Each row below is a small network's average activation on inputs in which a field has the value named, seen along a few directions.
Values that are neighbours, or in one group, have similar rows; names and order tell nothing.
In the rows, zero is written as 500.
Strong random noise was added to every row along 6 fixed directions; ignore it. To show where, here is one row again and again, with new noise each time:
[501 508 325 495 540 369 492 642 524 475 518 689 453 364 370 567 503 659
 410]
[581 349 522 375 595 402 438 658 525 476 419 542 590 473 452 427 653 525
 361]
[647 423 321 437 640 584 569 540 373 384 396 548 495 486 646 407 366 442
 466]
[702 518 411 504 536 411 461 622 556 599 428 768 481 443 373 618 438 591
 461]
[535 391 743 349 561 647 383 539 364 637 355  40 599 441 514 417 633 233
 549]
[746 453 654 386 596 575 461 713 412 618 225 373 507 174 450 521 489 346
 534]
[460 461 581 365 589 557 414 354 429 497 500 280 522 623 596 438 648 396
 435]
[153 640 401 481 494 461 462 480 402 471 647 249 343 222 373 594 606 588
 477]


Field Vel:
l1: [371 458 505 550 400 746 546 618 375 507 508 245 523 298 460 524 361 443
 606]
l4: [399 544 127 764 335 517 615 638 361 608 571 509 605 571 409 496 119 442
 811]
l9: [613 510 802 367 636 506 598 555 488 342 193 539 439  19 632 461 609 444
 455]
l3: [792 343 446 401 521 558 522 471 534 402 476 642 593 807 675 392 604 459
 484]
l15: [190 433 354 556 372 369 578 944 696 260 656 623 468  82 218 468 636 772
 350]
l7: [503 720 511 649 468 485 597 432 495 475 465 736 333 245 567 569 289 536
 516]
l11: [450 444 650 536 372 694 506 578 529 492 481 190 456 478 453 510 528 455
 627]
l14: [656 429 685 444 654 427 502 379 444 468 358 508 583 713 746 357 503 299
 372]
l16: [517 510 468 566 345 504 432 252 689 547 696 712 482 844 386 685 518 609
 524]
l6: [343 711 299 572 451 665 533 290 248 493 693 185 261 355 443 647 294 515
 730]
l13: [584 734 632 259 658 502 531 331 476 228 412 518 305 147 739 585 666 573
 348]
l5: [349 272 403 506 562 398 585 688 292 456 498 323 663 586 499 232 478 465
 536]
l10: [247 459 278 575 510 247 646 441 542 259 725 661 590 677 646 340 547 690
 317]
l12: [473 462 562 638 420 439 503 539 760 597 490 720 581 698 429 450 547 555
 534]
l8: [115 358 457 652 354 411 533 643 634 472 708 440 626 637 472 279 477 534
 500]
l2: [522 625 489 370 658 500 484 248 472 396 485 542 359 506 642 545 587 537
 362]
Vel is arranged as a 4 by 4 grid.
Name the neighbours of l13, in listed order.
Answer: l1, l4, l3, l2
Name the neighbours of l11, in listed order.
Answer: l15, l16
Name the neighbours of l7, in listed order.
Answer: l9, l10, l8
What is the length, in steps, of the shortest route from l14 to l12?
Answer: 4
Each value of Vel is a pair of two hidden parts, and every pair occurs once (4 first parts, 4 second parts).
Changing only the second part turns l13 into l15. l3 has the same second part as l13; what does that change turn l3 into?
Answer: l11
Changing only the second part turns l2 into l1. l5 has the same second part as l2; what does that change turn l5 into?
Answer: l9

Field Pon:
p9: [572 501 499 370 557 409 338 375 654 632 507 629 595 922 456 461 572 456
 383]
p10: [620 499 492 408 573 636 466 541 399 435 400 385 362 374 455 527 628 423
 465]
p5: [760 294 636 382 345 400 462 827 660 501 465 655 771 517 374 487 758 565
 513]
p11: [876 374 370 437 571 347 531 489 430 472 418 740 552 770 636 483 227 449
 396]
p6: [342 627 519 436 578 663 434 356 272 466 510 271 409 209 633 500 360 407
 482]
p12: [962 633 505 764 399 633 636 612 532 759 296 731 541 691 607 612 130 349
 709]
p1: [559 340 594 327 629 485 466 360 435 371 528 441 501 517 630 359 765 584
 432]
p8: [573 441 469 439 524 580 501 261 642 347 605 684 448 770 635 571 425 630
 360]
p7: [475 823 762 422 641 551 688 111 515 500 419 734 185 432 625 638 640 520
 502]
p2: [230 783 277 669 487 264 505 436 476 462 636 570 402 203 380 806 461 709
 407]
p4: [737 550 552 661 514 737 441 375 648 691 394 624 525 773 647 472 225 374
 581]
p3: [564 510 708 385 641 338 561 382 654 274 297 776 360 307 664 358 696 514
 443]
Each value of Pon is a pair of two hidden parts, and every pair occurs once (4 first parts, 3 second parts).
Changing only the second part turns p7 into p10. p4 has the same second part as p7; what does that change turn p4 into?
Answer: p8
Changing only the second part turns p2 into p5. p11 has the same second part as p2; what does that change turn p11 into?
Answer: p1
